These are the activations of a small network on made-up records, seen along a few directions, one row for each record.
Here are examples, each followed by its value of one field, RUDU.
The largest differences between rows may come from other fields.
In the rows, 500 means zero.
Strong random noise was added to every row along 3 fixed directions; ignore it. To show where, here is one row again and again, with new noise each time:
505,433,521,498,511,432,522,587,492,464,470,565,450,601,489,569,504,481,504
641,224,437,515,483,431,542,469,457,190,660,544,553,263,516,690,611,415,580
563,536,385,567,537,477,777,420,697,471,310,493,451,595,474,323,390,500,541
475,484,475,490,405,470,712,521,563,515,363,537,420,662,450,446,427,552,444
344,537,639,426,410,433,487,732,420,684,372,609,354,882,447,567,451,576,369

571,495,625,418,788,402,247,571,472,521,591,458,414,571,521,579,646,355,631
neza
518,508,493,579,479,532,493,429,502,459,454,577,632,403,441,548,492,486,527
dere
536,515,611,430,734,337,334,508,567,473,587,620,297,768,604,565,509,422,539
donit
583,533,548,576,753,431,289,658,473,521,479,553,550,557,522,576,512,396,627
fidoz
679,415,312,539,412,528,864,161,725,260,536,478,480,359,499,339,432,519,523
butu
453,499,417,520,253,667,524,518,377,529,461,441,620,240,450,538,533,560,469
suta
627,573,428,420,681,502,516,419,634,550,501,380,459,496,494,368,535,456,606
tekep
483,249,504,380,190,453,719,435,386,336,647,611,387,656,456,675,494,626,313
mame
586,544,434,626,494,508,886,224,690,441,340,656,513,592,506,367,377,577,449
puf
623,491,430,474,621,496,330,501,523,406,653,442,489,349,558,517,549,425,619
fira
474,426,583,400,486,412,432,594,459,501,499,498,333,729,484,593,505,491,432
neza
551,648,438,702,815,583,361,539,515,646,379,521,668,514,458,446,521,428,758
fer
531,476,594,467,537,410,563,416,578,480,560,642,324,801,583,527,481,525,408
puf
438,412,643,447,340,465,448,631,241,470,566,661,522,505,425,722,561,564,399
pepez
438,555,363,455,385,592,507,526,523,547,510,288,550,242,486,425,513,519,457
vimi
405,554,552,389,515,486,353,627,556,588,635,387,347,550,539,485,522,496,470
butu
374,548,565,538,441,513,569,583,498,647,321,623,553,740,472,458,416,621,470
butu
413,403,662,439,419,432,332,740,313,544,509,582,468,641,445,731,570,501,424
neza
580,564,552,642,881,337,257,582,505,493,468,597,555,524,590,467,570,316,694
kazuk
485,457,580,385,669,401,179,599,505,398,768,364,406,425,589,618,650,363,600
tipaz
551,551,512,443,626,388,594,391,670,465,490,580,288,768,570,408,429,490,495
donit
702,630,342,574,847,480,336,387,737,425,516,326,499,373,622,331,521,326,756
vimi
649,474,463,560,874,502,279,460,746,391,673,348,449,287,676,449,578,282,679
dol
245,691,529,490,265,658,497,666,368,834,215,477,558,636,427,359,434,685,348
suta
677,382,496,599,682,454,383,482,401,246,641,617,649,191,510,661,588,362,667
pepez
582,570,405,532,666,503,552,451,597,449,527,341,566,261,532,356,444,377,613
fidoz
539,546,627,614,727,421,390,496,493,518,484,759,515,679,572,625,493,463,518
puf
515,643,542,702,631,569,479,492,501,587,359,647,611,575,481,481,446,513,532
sulu
510,244,548,394,143,561,713,372,431,353,662,579,416,498,506,630,545,604,283
dol
472,382,373,395,204,626,682,400,636,429,625,227,413,202,497,396,532,546,417
zodo
565,529,480,586,542,455,567,494,477,509,428,546,625,452,491,390,481,478,531
fidoz
545,228,422,497,247,530,589,520,360,281,638,514,710,178,458,652,603,559,524
fivob
453,647,403,456,588,589,323,623,651,641,544,205,396,333,557,325,500,440,583
fer
407,940,616,681,888,494,249,641,635,881,153,617,524,924,472,322,346,440,601
dere
465,623,441,517,415,493,648,472,542,650,285,468,576,566,462,295,424,592,435
tekep
466,472,632,350,599,416,343,581,431,576,626,650,356,728,488,644,581,472,490
mame
575,421,467,448,585,412,550,478,585,405,504,506,341,646,529,501,460,441,509
kazuk
733,610,256,709,618,564,788,234,702,346,358,441,713,224,449,263,427,473,664
fivob
490,367,532,594,221,617,635,452,294,389,555,659,662,349,414,686,563,620,381
sulu
590,409,419,506,355,520,738,467,561,429,430,439,547,431,435,432,446,524,470
zule
618,537,448,517,640,422,582,352,659,393,522,540,408,589,543,410,451,456,569
mame
319,554,504,506,269,649,550,563,470,667,416,383,515,413,418,456,474,604,345
zodo
591,354,391,532,213,588,851,249,546,318,575,481,483,380,473,447,503,607,408
sulu
483,759,380,688,515,660,617,453,596,674,216,465,623,457,407,263,368,562,561
fer
591,376,456,430,440,449,596,319,591,286,609,481,436,429,506,518,526,465,514
tipaz
493,444,562,332,264,491,641,508,454,494,513,428,374,583,453,480,471,586,349
zule
522,400,565,387,658,454,260,623,380,620,618,546,416,611,447,663,615,488,567
fivob
515,559,539,484,400,494,623,519,489,584,373,485,518,546,439,426,437,530,424
zule
505,636,378,435,402,571,673,409,670,593,379,391,399,558,472,266,370,577,470
fira
462,478,470,455,571,520,155,662,390,486,682,342,589,184,542,642,640,402,548
vimi
629,465,536,580,927,350,155,556,448,318,721,473,559,241,629,649,650,227,755
kazuk
450,783,722,478,961,370,51,782,504,765,413,592,306,937,568,485,437,383,606
pepez
616,541,418,643,764,446,493,427,673,412,419,506,574,554,528,439,479,394,685
tipaz
608,369,495,479,544,465,336,425,515,318,701,488,512,354,539,618,595,389,588
dere
509,693,273,661,526,680,790,301,825,584,248,270,562,290,461,116,348,511,535
zodo
525,397,343,455,425,496,578,414,486,400,585,331,625,170,516,430,533,456,464
tekep
453,575,370,491,457,590,534,507,548,539,499,321,568,261,455,387,476,523,497
fira
510,376,413,414,221,596,490,480,395,429,659,348,464,257,517,567,607,533,473
suta
294,632,679,487,546,568,306,730,457,786,417,528,420,708,515,537,473,546,334
dol
526,260,466,298,359,426,603,392,540,215,823,397,343,286,583,603,607,483,469
donit

Which value of RUDU does each new row have?
588,446,507,542,582,511,359,439,546,443,611,484,471,435,565,535,541,405,582
zodo
527,410,563,468,464,466,421,652,418,502,509,513,525,515,466,613,518,469,480
zule
338,695,710,616,504,558,367,689,341,781,336,708,524,855,445,571,462,608,382
sulu
462,465,454,506,488,546,397,510,508,437,595,387,590,233,478,546,561,437,511
dere
575,696,329,601,852,551,336,522,690,539,486,295,593,239,553,299,472,352,703
fira
312,409,631,331,84,540,332,718,143,601,591,554,547,481,422,817,625,647,278
vimi
561,472,457,417,492,500,374,509,496,445,635,431,456,398,535,535,545,479,541
fira
651,455,481,573,761,394,574,320,683,389,522,607,395,783,627,476,434,417,563
puf
568,496,510,480,708,380,453,520,596,469,477,506,319,740,547,477,466,424,552
kazuk
748,498,459,698,907,400,337,411,570,264,534,488,655,236,562,518,602,252,786
neza
545,737,466,630,678,526,484,514,565,617,304,531,606,550,445,369,416,496,581
fivob
585,471,491,455,519,444,593,387,579,369,497,427,407,475,502,449,503,458,531
neza
229,600,608,352,270,505,520,637,431,708,433,453,396,689,412,504,454,608,289
tipaz
527,596,426,457,622,483,416,507,624,590,439,390,393,715,570,408,441,435,561
vimi
530,415,483,358,400,503,320,543,431,442,672,413,451,365,537,626,595,473,495
vimi
361,645,545,396,291,537,668,464,627,702,329,488,327,868,422,317,351,622,331
dere
449,488,596,474,405,471,476,691,363,597,457,567,495,681,438,601,488,572,418
fidoz
705,432,386,473,646,482,661,370,680,430,484,374,445,494,481,349,511,425,591
zule
490,384,622,469,464,383,442,530,335,385,623,733,478,571,515,759,593,522,441
donit
316,417,607,224,244,466,427,631,436,519,706,370,300,550,501,607,575,559,336
tipaz
